Each row below holds a small network's activations on one input, seen along a few directions.
In each table, some parts of the input vary, and every possible input appears once, in random order.
Descriptions start from the smaller parts, as in this example, which fits no table here: one of 4 places along a line, together with either a single point or one of 9 places around a ring or (one of 2 separate values, together with one of 8 places around a ring).
Shared parts are said once, and a part with two or three values counts as separate values.

Other details of the inputs shift rows strongly along two fixed directions, in all tables alike. That doesn't count.

A family of inputs:
r1: [  2 -12   0 -39  -2  29  -9  46 -34  28 -40]
r2: [  28   49    5   35    2  -45 -108  -54  -24   -8   13]
r3: [ 14  44   7  -1  51   4  -9  77 -81  22 -32]
r4: [ 30  70 -50  54  33 -23 -61 -53 -26 -15  21]
r5: [-21 -67  37 -80 -30 -27  84  61  27  21 -74]
r6: [-25 -78   8 -94 -21  33  89  63  18  37 -44]
r7: [ -9  31 -18  34  -1 -26 -19 -91   5  16  42]
r8: [-10  -8  25 -44  13  40 -16  29 -36  17 -48]
r9: [ 16  37  16 -17  73  14   7  73 -77   8   3]
r10: [-50 -48  68 -70 -37  31  90  67  45  -4 -55]
r11: [ -3  43  32  -8  62  15  -8  55 -78  10 -37]
r12: [-23 -32  17 -28 -57   4  54 -43  84 -19  63]
r13: [ -6 -43 -20 -24 -51 -54  33 -72  84 -14 -22]
r14: [ 27  24 -27  59  59  24 -10  97 -52 -21 -60]
r15: [ 23  44  28  -6  22  27 -43 115 -49 -17  -4]
r16: [ 15  10 -56  12 -23   1 -54 -87  27  -9  12]
r17: [-18 -73  34 -87 -19 -23  91  70  28  16 -53]
r18: [ -2   7 -23  10 -29   4 -61 -93  12  19  27]
r19: [ 23  53 -35  41  31 -21 -46 -51 -33   4  71]
r20: [ 27  24 -48  95  29  -1 -43 -29 -19 -15  67]
r21: [ 26  66  -3  51 -20  -3 -96 -23  -9 -24  52]
r22: [ 20  18  -7  55  51  23 -12  97 -70   2 -32]
r23: [ -6  31   8  33 -47  -7 -52 -63  41 -16  46]
r24: [-38 -59 -19  41 -35  -5  77 -61  70  11  13]
r25: [-30 -49  28 -36 -48 -40  37 -87  68  -2  -4]
r26: [-11 -54  12 -45 -37 -42  50 -68  68  -5  37]
r27: [ 14   1 -26  -4  -9  12 -44 -84   8   2  70]
r28: [ 26  54  13   4  19  24 -50 107 -35 -35 -53]
r29: [  4 -20   1  24  47  28  47  71 -27  -6   4]
r30: [-43 -60  -7  34 -24   4  80 -71  66  -3  16]
Description of these inputs: one of 5 separate values, together with either a single point or one of 5 places along a line.
The inputs of r24 and r7 match in every part but the choice among 5 separate values. If r20 is changed in the same way as r24 into r7, which row does it become?
Answer: r19
List by row number the other rows that have the choice among 5 separate values in common with r10.
Answer: r12, r15, r21, r23, r28
List by row number the other rows that have the choice among 5 separate values in common with r25.
Answer: r2, r5, r13, r17, r26

A family of inputs:
r31: [ 28  47   1  30   2   3 -92  -6 -22 -24  20]
r32: [  0   1 -16  22   0 -13   2 -45  12  -2  15]
r33: [-16 -20   0 -14 -56  -7  14 -53  65  -8  18]
r34: [  6  15   8  14  16  25  -5  71 -24  -9 -20]
r35: [ 16  28   3  11  47  26 -27  66 -63   7 -17]
r36: [ 15  28  -9  15   2  -6 -59 -35 -16  -3   5]
r37: [-12 -20  -7   1 -25 -25  24 -62  40   3  14]
r38: [ 21  38 -25  56  27   4 -57 -20 -35  -6  17]
r39: [ 24  33 -31  51  25  -1 -55 -19 -31  -5  18]
r40: [  8  20  -5   5  -5  -5 -51 -37  -8  -1  12]
r41: [  2  14   2  17 -20 -15 -16 -25  22 -15  24]
r42: [  7   8  19 -24  26   3   0  48 -40  10 -14]
r43: [ -8 -15   4   7 -36 -18  12 -42  50 -14  29]
r44: [ -9  -7  -3   3 -17 -20   4 -53  23   2  22]
r45: [-15 -39   7 -50 -20  -1  42  17  21  14 -44]
r46: [-13 -23  19 -52  -9  10  26  24   5  16 -29]
r47: [ -9 -11  11 -16  17   7  32  41 -15   7 -28]
r48: [ 12  27 -21  45  17   5 -44 -24 -24  -3  26]
r49: [ -4   3  -8  21 -20  -7   6 -31  34 -16  27]
r50: [-12 -28  11  -5  -9  21  44  48  19  -6 -17]
r51: [ 15  25  16  14  29  14 -23  72 -36 -18 -17]
r52: [-13 -32 -23   2 -23 -22  43 -60  48   3  15]
r53: [  3   2  17 -41  11  15  -7  42 -31  12 -24]
r54: [  2  -8  10 -22  14  -9  18  44 -17   8 -38]
r55: [ -5  -8 -14   2  -5  -9  16 -51  17   4  38]
r56: [ -7 -12  10 -23  17   8  35  37 -12  11 -19]
r57: [-11 -17  21 -36   5  -1  36  32  -3  14 -21]
r58: [-24 -49   3 -35  -8  17  80  20  19  20 -11]
The inputs of r44 and r47 match in every part but one. If r42 is changed in the same way as r44 into r47, which row does it become?
Answer: r55
What is each input in this table made of?
Answer: one of 4 places along a line, together with either one of 2 separate values or one of 5 places along a line
Which other rows does r51 become when the choice among 2 separate values takes its other values? List them by row number.
Answer: r49
List by row number the other rows that have the place on the line of 4 in common with r36.
Answer: r31, r33, r40, r45, r46, r53
Which other rows does r41 become when the choice among 2 separate values takes its other values? List them by row number.
Answer: r43
